Here are a small network's activations along a few directions, averaged over the inputs that share one value of a field.
Values that are neighbours, or in one group, have similar rows; names and order tell nothing.
In the rows, zero is written as 500.
Strong random noise was added to every row along 3 fixed directions; ignore it. To show where, here is one row again and again, with new noise each time:
[630 565 322 467 497 520 529 551 425 435 653 493 487 344 434 396 484 514]
[431 726 377 645 501 555 513 464 502 395 760 576 567 362 326 479 418 506]
[457 565 719 384 536 317 479 303 555 507 176 511 489 664 514 873 380 325]
[544 463 533 361 481 401 482 540 480 571 396 490 528 565 484 470 494 449]
[444 685 465 574 512 492 506 417 515 419 603 557 541 437 378 592 406 456]


Z, 9 values:
z1: [701 412 440 516 618 517 575 489 428 399 370 495 391 428 725 657 528 501]
z3: [293 476 675 580 446 555 437 378 610 573 492 468 461 607 436 578 541 496]
z8: [560 282 616 192 453 331 419 652 490 704 235 460 548 721 560 351 565 434]
z6: [404 301 719 285 393 401 438 473 546 699 230 391 439 719 547 424 595 482]
z2: [501 513 591 435 559 374 506 449 527 495 276 520 558 629 570 728 414 394]
z7: [395 539 560 693 524 658 507 337 580 436 569 510 414 450 548 664 508 572]
z9: [497 417 701 502 582 364 529 425 491 483 199 561 560 674 667 807 398 386]
z5: [630 490 483 362 477 449 494 482 468 458 394 361 376 471 511 543 512 465]
z4: [298 327 719 570 484 523 466 607 614 714 362 556 595 733 612 395 616 591]
The values of Z form a ring.
Question: List every value one step from z4, in the order listed.
Answer: z1, z7
Question: List every value one step from z5, in the order listed.
Answer: z8, z6

Y, 11 values:
y5: [545 358 632 539 587 476 533 402 511 486 177 377 324 560 760 770 539 554]
y6: [209 839 473 693 385 643 446 285 643 354 923 475 513 324 151 551 384 554]
y10: [457 758 539 457 451 425 424 273 504 382 572 467 443 453 261 766 343 354]
y11: [397 311 500 702 474 674 541 700 516 662 695 635 587 507 591 155 678 714]
y2: [713 565 442 256 477 314 489 609 450 507 361 415 449 521 421 521 435 401]
y4: [282 711 877 344 561 218 474 272 597 489 120 662 618 804 456 870 281 226]
y9: [563 332 423 443 478 623 546 435 518 543 441 360 278 424 629 407 691 586]
y8: [780 344 285 547 612 626 583 619 360 477 527 506 533 356 748 496 584 580]
y3: [523 502 609 545 675 343 511 444 522 439 232 635 613 649 644 876 348 353]
y1: [404 264 693 354 311 574 389 571 580 726 449 377 394 643 456 186 715 551]
y7: [653 247 386 290 488 325 506 844 343 651 394 515 712 630 583 129 528 473]
The values of Y form a ring.
Question: How many steps from neighbour to neighbour lead from y10 to y8, at the fewest?
Answer: 5
Question: A walk along Y starts at y9 and steps to its neighbour y5. Put y11, y2, y4, y7 in the order it reaches them.
Answer: y11, y7, y4, y2
